  5.55   -2.61    1.45   -9.71    7.49    1.41    4.00    9.02    4.99    3.67    3.39    4.97  -20.30    7.69    2.87    8.59
  0.35    9.81    1.61  -24.65    1.22    3.35    4.31    1.27    0.58    1.94    2.89    4.83    2.41   16.37    0.74   -4.70
  3.25    1.13    3.27   16.10    5.32    2.80    3.36   25.77   -1.28    6.63    0.37    1.96   -0.73    2.39    1.48    2.61
  2.19    4.78    2.61    3.58    4.19    4.53    2.59    4.27   -0.44   -1.26    4.18    5.10   -1.23   15.36    6.59   -1.89
  4.16   -4.12   -1.43  -10.54    1.30    1.18    2.08   -2.14   -0.14    5.26    3.59    9.42    4.44    6.04    2.68    7.71
 -0.09    1.64    0.73   -2.88    3.05    4.17    2.98   -2.94   -1.92   -1.89    3.23    3.51   14.17    5.22    8.09    4.08
  5.30    2.86    5.50   17.80    8.43   -0.08    1.49    8.57    1.36   -3.26    5.14    4.87   19.42   -2.06   -4.08    9.16
 -0.11    3.10    5.46    2.59    6.08    1.78   -0.44   -6.18    6.99    7.35    2.71   -2.39    9.59    8.96    4.89   11.47
  5.84    4.82    2.48    3.47    1.26    0.33    2.41    2.34   -4.30    8.33    3.42   -0.56   -2.93    9.77    5.63   -5.08
  3.68    5.97    4.81   16.51   -1.19    2.26   -1.09  -10.72    2.99   -2.98    5.55    2.12    8.90   -1.29   10.55    1.61
  9.53    1.73   -0.08    9.82    1.23    2.43    2.74   12.97    4.62    1.10    6.93    1.03   17.60   11.15    0.51   18.84
 -2.85    3.75    3.25   -3.90    7.33    3.33    0.68   -4.94    1.95   -8.29   -0.05    2.08   -3.37    5.22    1.27    6.79
>> 18.84

  58.5    50.8    34.4   155.7    19.5    92.4   -50.7   142.8   215.9    72.5    52.3    95.1   148.4
 142.1   131.0    72.4   171.3    80.5   140.4    84.6   174.2    57.3   107.8   133.1   103.6   128.2
 107.6    52.9   105.6   134.6    47.1    -3.8   107.8    78.5   207.4    88.4   148.2   224.9   138.4
  59.5   166.9   -23.5   149.4    29.9   148.3   151.4   103.7   161.9    75.7   125.2   180.1   -19.7
 186.1    34.6   181.3   183.8    98.6   105.4    49.0    -5.6   187.9   225.5   118.0   188.2    79.5
  72.7     7.0   239.5   252.4   121.8    53.6    71.0    81.3    23.5   317.2    59.2    65.0   175.1
 -18.4   173.7   152.7  -127.1    30.7   125.1   247.0   128.4  -242.5    18.2   126.3    54.6   155.2
  -9.9    17.6   157.3   268.6   174.8   206.8    51.6    85.5   152.5   309.4   111.1    -4.3   187.2
  39.6    68.4   185.5   113.0   268.7    95.8   180.2    38.8    -2.5   134.8   126.9    35.0   188.2
 156.0   -18.0   164.1   138.4    36.0    32.8    68.2   118.0   249.1    11.9     1.2   140.9     6.0
  81.4    31.0   143.0   192.3   191.6    42.8   113.8   126.0   186.3   114.4   154.9    88.3   102.0
 102.4    76.7   114.8   198.9   253.5   196.9    36.0    15.0   203.8   221.1   261.0    68.1   223.0
>> 102.0

 1.0   0.9   0.6   0.5   0.5   0.0   1.2  -0.5  -0.6  -0.4
 0.6   0.4   0.1   1.0   0.2   0.3  -0.1   1.5  -0.7   1.2
 0.4  -0.4   0.1   0.3   0.5   0.1  -0.2  -1.3  -2.2   0.4
 0.2   0.5  -1.3   1.3   1.3  -0.4   1.0   0.5   1.5   0.4
-0.3  -0.7   0.2  -2.1  -0.5   0.4   1.2   1.1  -0.5   0.6
 0.6  -0.3   1.2   0.5   0.6   0.9   1.8  -2.1   0.3   0.6
>> 0.6

-15.7   22.6    5.9    5.8    1.8    5.0
  0.1   14.0    2.0    9.7    1.8    2.7
 -5.0   20.3    5.2    4.7    3.0    4.0
 -3.2   21.4   -0.1   13.3   -0.3    1.1
 -0.2    7.7    4.2    6.3    3.5    4.5
  0.9    7.3    4.7    5.2    4.0    4.7
  2.6    6.7    4.8    4.6    4.3    4.7
  2.4    8.7    4.9    4.7    4.2    4.5
 -4.7   28.1    3.2    7.8    1.2    2.1
>> 4.5

  4.3  -15.3    3.8   10.0  -11.3   13.1   -5.1    7.7    2.6  -10.1  -14.8   13.3  -23.6    5.7    8.4
  5.5    3.9    7.7    3.4    1.2   10.4  -12.8   -1.4   15.7   -1.3    6.8    8.0   15.6   13.2    8.0
-10.7  -13.9  -14.1   -9.3   -5.7  -24.3  -11.4   -7.4    4.1   -2.1    4.0  -14.5   16.9  -16.5  -21.2
-17.8   -3.7   -7.9  -10.2    1.4  -22.0    6.8   -3.4    7.5    2.9   -1.9  -20.3   17.0   14.5   12.2
-12.1   12.8   -2.2    0.4   -4.4  -22.4    6.2   14.9    4.0  -12.9   -5.4  -19.2  -22.6    5.2    8.1
 -8.9    3.4   -7.1   -6.5    6.0    4.9    4.0    1.0   14.3   -5.3   -7.5  -20.0   13.4   16.5   13.3
 -9.8    2.0    6.1    5.9    7.6   13.9    0.0    5.4   14.0   -4.2   -5.7  -20.1   15.6   15.0   12.3
  0.4    1.4  -19.0  -20.1   -9.5  -20.0    4.5  -17.4  -18.7  -10.6   -3.1  -13.2  -23.1  -12.0  -16.8
 -9.8   -6.5   -2.7   -9.5   13.7   16.5    3.1  -13.8   13.5    9.3  -14.3    9.1   12.2  -12.2   -8.2
-10.3    1.7  -14.5  -13.2    0.2  -16.9    8.0  -11.9   -9.4   -5.4   -6.1  -22.0  -23.4   15.9   13.3
>> -8.2

-134.37  -124.35   -92.40  -126.15   -34.98   -81.44   -92.14   -42.43   157.03     5.42   200.95    37.96  -162.96
 -80.07   -53.66   -64.22   -77.33   -36.33   -16.70   -66.16   -43.23    59.21   -14.55    73.63   -41.86   -53.16
   0.14   -45.91     3.00   -41.80    12.75    43.47    34.74  -102.15    46.50   -40.75     2.69    -4.75   -18.14
 -57.29  -228.98    22.12    59.14    42.66   182.62    88.73  -136.77   179.21   -63.34   -75.30   -67.68  -137.58
  91.14  -157.62   116.51   169.06   104.90   152.49   153.26  -125.56   -31.14   -54.14  -281.48  -112.32    67.51
 176.44  -121.57   105.22    34.46    62.12   114.90   120.91   -93.39   -10.00  -115.19  -196.18   -56.42    44.03
-128.94   -90.90   -78.73  -101.99   -30.57   -16.96   -30.12  -123.74   160.82   -34.63   156.04   -80.25  -131.83
>> 44.03

 -5.9  -17.9    0.2   -7.1   -9.9   -7.1   -7.9    0.3    5.3   12.2   -3.3
  6.7    7.9  -10.9    4.4  -19.5   -2.9  -10.1   -7.1   13.6  -17.3   -4.6
 -2.9    8.5   -0.4  -19.0  -20.8   -4.6  -21.1  -18.1  -16.1   -2.8   -5.4
-15.9   -7.5  -10.2   -5.5   15.9  -11.8   -6.3   -2.9  -17.8    4.8   -0.7
-15.8  -15.3    1.8   -5.9   -4.6   -6.7  -11.5  -10.5  -10.7  -17.0   -8.1
 -5.6    1.1   -6.1    7.7   -4.2   -5.1   -4.6    2.4   -8.1   -9.0   -9.1
-22.8  -18.8   -4.3   -3.7    1.4    3.7    5.8   -1.9   -5.3   -3.2   15.2
 -3.1    2.8  -10.9  -17.5   -8.7    5.7  -24.5   -6.6   -2.7    7.1   -5.8
 -3.7    1.6    0.5  -17.0    6.2   -2.8  -10.5   -0.5  -14.6  -16.9    5.8
 -2.1    9.2  -21.0   -4.9   -4.7    5.7  -12.1   -2.9   -4.9   -4.6    9.4
>> 5.8

 -3.52    2.47   18.34   -8.73   -3.59   -9.69    6.82    2.18    1.73  -16.35    9.63   -5.27    1.49    2.83
 -9.52    7.16    8.85   -4.79   18.45   -0.22  -11.81   -7.07    2.84   -3.07   -6.85   14.42    2.60    9.90
-20.65    3.66    0.91   14.26  -14.15  -28.26  -19.55   -8.55   -7.58   16.57    0.34   -4.02    5.70   -9.66
 16.01    3.67    0.87   14.40    7.25   -7.43    4.89  -17.11  -20.80   10.60    7.81    9.01   15.79   -1.92
  5.82    9.93    1.53    1.85  -12.87   -6.97  -11.85   -2.01    4.37    5.00    2.87    9.24   -5.89   -3.20
 -3.91    1.74   -6.79   -4.59  -12.93  -12.02   -1.42   -6.04    1.24    0.27   -5.57    5.67   19.92  -26.96
  6.27   -1.00   -4.33    0.79  -17.03   11.26  -11.29    0.02  -10.24   -2.29  -11.25   -2.86    2.13  -21.54
>> -26.96
